These are the activations of a small neural network, seen along a few directions. Each row is one input.
Each table varies a few parts of the input and shows all the possible inputs, shuffled.
A made-up example of a description, with smaller parts first: one of 8 places around a ring, together with either a single point or one of 11 places along a line or (one of 3 separate values, together with one of 4 places along a line).
Shared parts are said once, and a part with two or three values counts as separate values.

Rows:
R1: -3.7	-40.8	-21.4	-52.5	36.8	-27.6	-29.5	-6.7	-11.7	41.8	-5.4	0.8
R2: -39.4	-24.8	17.3	-30.7	-7.8	-20.5	-11.8	-25.0	42.8	21.0	16.7	-3.6
R3: 26.9	34.7	40.8	24.8	38.1	44.8	-4.1	-14.8	-19.4	-22.4	3.7	36.0
R4: 1.5	4.3	-52.3	24.1	-48.1	-17.5	-10.7	8.0	-6.7	-16.6	-13.3	-16.6
R5: -25.5	-16.8	-7.2	-33.3	-17.6	-5.2	4.6	-36.7	16.6	53.0	10.1	-32.1
R6: 47.3	-13.5	-7.6	9.2	-11.3	24.7	14.7	-19.6	-14.3	-35.2	6.8	4.9
R7: -48.9	-0.4	-15.0	14.2	-15.9	-27.7	7.6	19.5	6.6	-38.8	3.5	-14.5
R8: 50.4	-22.4	-16.1	-22.9	54.8	20.7	8.0	18.8	-7.4	-31.7	16.1	5.7
R9: -8.1	-19.5	23.7	0.1	21.2	23.7	34.3	-11.9	16.4	-56.4	18.8	11.8
R10: -27.2	45.7	-3.8	-1.2	-5.6	-19.6	12.6	29.6	-1.8	-20.8	-18.3	0.4
R11: 4.6	1.5	-46.5	-4.9	15.8	-29.8	-19.0	48.7	-12.4	-16.3	13.4	-28.0
R12: 10.4	-20.2	4.4	-4.8	4.6	47.3	37.8	-13.7	-4.9	-33.0	2.0	-22.1
R13: 18.0	29.9	41.0	-16.0	28.2	28.8	36.7	-0.1	-2.0	-36.0	-0.3	27.1
R14: -14.8	6.8	35.4	-7.0	-3.1	16.4	-33.8	0.8	-2.6	59.7	7.7	34.4
R15: 8.9	14.4	-23.2	58.3	-15.7	-21.2	-12.3	20.2	7.0	3.5	-34.3	-9.6
R16: -15.3	10.8	41.4	-49.0	-15.6	-3.1	-12.0	5.6	21.3	36.8	-0.7	13.7
R17: -20.0	47.6	-11.7	40.1	5.5	4.1	-23.9	14.9	-7.6	-5.1	-17.2	13.3
R18: -32.1	-0.9	-34.6	10.8	-32.1	-3.7	9.7	13.9	-8.7	-14.6	-14.1	-44.7
R19: 10.1	-18.7	19.4	15.7	-14.7	-20.5	-7.3	-3.4	6.3	74.7	1.4	14.7
R20: 1.1	-17.7	-21.4	-18.6	-34.4	-24.1	-3.2	-37.8	-2.2	53.2	12.2	3.4
R21: 55.6	0.1	37.3	43.6	17.2	10.1	1.8	-10.4	-15.3	-16.6	-8.8	5.2
Question: The inputs of R10 and R16 match in every part but one. If R18 is changed in the same way as R10 into R16, which row does it become?
Answer: R5
Question: Describe the family of inputs behind these rows.
Answer: one of 3 separate values, together with either a single point or one of 6 places around a ring
Question: Which other rows does R13 become when the place on the ring of 6 takes its other values? List them by row number.
Answer: R3, R6, R9, R12, R21

Rows:
R22: -30.6	-15.0	-26.8	-18.2	-14.3	-20.8	-12.3	-2.9	2.9	27.3	3.2	-24.9
R23: 17.2	29.3	12.6	22.9	6.5	29.0	20.8	5.3	-12.1	-45.0	-14.2	2.1
R24: -28.8	24.8	-21.2	5.8	-26.1	-24.1	-9.0	12.4	0.4	13.6	-9.0	-4.9
R25: -32.1	-26.4	-19.0	-23.5	-23.6	-26.6	4.4	-3.3	15.6	26.9	3.3	-23.5
R26: 17.0	15.4	10.5	41.2	6.5	25.5	12.7	9.1	-6.7	-41.2	-3.9	3.2
R27: 12.0	-0.8	-1.0	-2.9	24.6	26.3	11.2	-4.8	-6.9	-39.0	5.3	6.2
R28: -29.0	8.3	-19.0	18.3	-28.1	-26.8	-21.5	16.6	4.6	14.1	-8.5	-6.7
R29: 12.3	-5.5	15.7	-10.7	16.3	16.2	22.3	-2.4	6.0	-47.6	12.1	3.2
R30: -2.9	-28.6	31.7	-41.2	-17.4	-4.6	-18.4	-47.2	15.5	92.0	13.7	18.5
R31: -6.0	-4.6	-30.8	-11.0	-16.0	-23.1	-16.1	14.1	1.3	25.7	-4.2	-19.3
R32: -15.8	-3.7	-24.3	11.1	-13.6	-35.7	-18.8	10.8	4.5	16.7	-12.7	-13.1
R33: 37.3	3.3	-2.1	8.1	19.1	23.0	14.3	9.4	-21.0	-38.6	1.7	7.7
R34: 30.2	6.4	1.1	34.2	19.7	11.7	13.6	2.8	-10.4	-40.4	-2.4	5.3
R35: 19.1	-2.8	72.6	-34.1	46.4	29.9	-3.1	-20.0	6.4	35.7	15.8	46.1
Question: Describe the family of inputs behind these rows.
Answer: one of 2 separate values, together with either a single point or one of 6 places along a line
Question: Which other rows does R25 become when the choice among 2 separate values takes its other values? List them by row number.
Answer: R29
Question: Which other rows agree with R32 in the choice among 2 separate values? List them by row number.
Answer: R22, R24, R25, R28, R30, R31

Rows:
R36: -2.3	-7.5	-1.8	-28.9	32.9	30.1	0.0	-5.4	-11.1	-2.9	9.9	-4.9
R37: -7.5	-4.0	-17.9	6.0	23.1	-25.5	-10.4	33.5	0.0	-11.4	-5.2	-14.7
R38: 10.7	26.6	-28.6	20.6	-17.8	-9.5	-13.4	12.2	-24.4	-6.9	-14.8	1.5
R39: 23.7	-27.3	9.9	-22.1	-8.9	6.6	27.9	-10.9	8.0	-20.4	12.7	-4.9
R40: 1.0	-38.3	-7.3	-18.8	10.7	22.7	4.0	-31.6	-3.2	-8.2	22.3	-7.8
R41: -22.1	-29.0	-42.9	-3.1	-13.1	-8.7	-1.9	-19.7	2.9	1.6	9.5	-26.6
R42: 21.2	1.4	15.9	-31.6	13.0	13.6	23.8	14.2	-0.4	-14.5	2.3	-2.3
R43: 36.6	21.0	-1.3	10.9	9.0	20.8	1.2	-1.1	-22.9	-10.5	1.3	26.3
R44: -4.2	-0.5	8.2	43.3	-2.0	-24.3	-25.6	17.1	5.6	21.6	-12.7	2.0
R45: 1.9	25.6	-8.4	0.5	-31.2	-24.8	-6.2	18.0	-1.9	7.9	-7.2	5.5
R46: -9.6	-0.4	49.9	-14.1	-0.4	9.2	-3.6	-29.0	18.0	44.2	-2.5	17.3
R47: 8.0	13.1	-37.8	3.8	0.2	-0.4	3.5	21.4	-18.5	-22.7	-17.7	-27.0
R48: 19.2	-40.7	6.3	0.3	26.9	-3.3	3.6	-4.6	8.6	-24.1	16.7	4.4
R49: -35.1	15.4	-3.3	-19.4	-27.9	-24.6	-23.9	3.4	12.4	34.8	1.5	8.6
R50: -27.2	1.1	-35.0	-13.4	6.7	0.2	-9.2	9.4	-9.9	5.9	-2.6	-24.5
R51: -3.8	10.8	-8.1	23.2	3.1	-32.2	-31.6	24.8	-2.0	3.2	-4.0	11.1
R52: 36.1	-24.2	-12.7	0.4	1.8	26.3	14.8	-14.3	-7.6	-34.5	8.7	-8.8
R53: -1.6	10.6	-17.1	-16.7	-11.5	-17.0	14.3	27.1	0.6	-6.6	-8.7	-22.7
R54: -24.2	17.1	-25.8	4.0	-13.9	-7.6	-31.0	-0.1	-10.7	20.1	-2.0	3.3
R55: -13.9	-41.7	17.8	-44.3	-0.7	0.1	17.0	-30.7	12.3	5.7	22.0	-2.8
R56: 22.4	-3.2	37.1	29.6	27.1	2.1	-9.6	-3.2	5.1	16.1	-2.9	25.0
R57: 2.9	1.0	25.5	12.0	12.2	28.4	-9.5	-29.5	-4.8	32.1	1.0	13.4
R58: 26.6	19.4	21.3	-12.7	-3.0	3.1	8.1	1.6	-1.6	1.9	2.0	30.0
R59: -3.6	-32.7	-25.4	15.6	4.8	-35.4	-3.6	6.2	12.5	-16.2	4.9	-15.8
R60: -35.4	3.6	13.9	3.2	-33.0	-13.7	-17.1	-3.9	22.5	54.5	-6.0	-3.1
R61: -9.8	9.5	29.2	-36.8	3.2	-0.3	-10.3	-18.2	11.1	25.3	4.4	31.7
R62: -39.2	-2.0	-12.0	-37.1	-5.9	-18.4	1.5	12.7	9.5	22.0	2.4	-18.7
R63: -45.5	40.4	1.8	50.0	-9.5	17.8	26.8	25.8	3.6	-87.6	-18.5	3.0
R64: 22.4	6.1	17.4	9.8	30.9	-4.6	-16.0	7.9	0.5	-1.3	5.5	36.5
R65: 1.3	14.7	9.6	22.1	-35.0	-15.5	0.8	9.5	5.4	27.1	-14.7	-6.4
R66: 13.8	-15.1	-45.7	12.1	-19.3	-7.9	8.2	-7.3	-3.5	-28.0	-9.5	-29.0
R67: 16.8	-11.5	11.1	-9.1	47.2	4.8	0.3	19.8	1.4	-17.8	6.3	6.3
R68: 10.3	15.2	-10.1	41.5	-21.7	-1.1	-6.1	3.4	-18.1	12.3	-22.1	-9.7
R69: 32.0	4.5	-7.4	-7.6	23.4	32.4	13.5	11.5	-17.8	-27.8	0.3	-6.1
R70: -35.5	-32.1	-20.5	-25.1	-25.6	-28.5	11.6	-15.3	20.5	18.4	16.7	-20.6
R71: 2.7	11.4	4.2	-9.8	16.0	19.9	-16.7	-18.2	-10.8	13.1	8.4	27.1
R72: -24.4	4.7	-7.9	25.8	-19.2	2.4	-23.8	-8.0	-1.7	39.8	-9.7	-7.8
R73: -15.8	-10.9	24.0	-56.1	21.5	8.5	10.0	-5.6	6.5	10.3	7.2	0.1
R74: 26.2	9.9	42.2	8.9	-5.6	11.8	15.3	-9.6	2.9	20.1	-5.5	16.4
R75: 2.6	-17.7	-25.6	-6.9	-31.2	-25.7	21.7	-0.9	14.0	-11.2	1.2	-24.3
R76: -14.3	44.9	37.1	38.6	16.6	39.8	32.5	0.4	6.5	-92.9	5.1	5.4
R77: 36.4	10.9	20.2	31.5	6.2	28.6	9.0	-12.5	-19.5	7.6	-6.4	13.7
Question: The inputs of R73 and R62 match in every part but one. If R74 is changed in the same way as R73 into R62, which row does it become?
Answer: R65
Question: The inputs of R71 and R54 match in every part but one. If R61 is changed in the same way as R71 into R54, which row does it become?
Answer: R49
Question: Describe the family of inputs behind these rows.
Answer: one of 2 separate values, together with either a single point or (one of 4 places along a line, together with one of 5 separate values)
Question: Which other rows does R77 become when the choice among 2 separate values takes its other values? List them by row number.
Answer: R68
Question: Which other rows does R59 become when the choice among 5 separate values takes its other values? List them by row number.
Answer: R41, R66, R70, R75
Question: Which other rows does R53 become when the choice among 2 separate values takes its other values? List them by row number.
Answer: R42
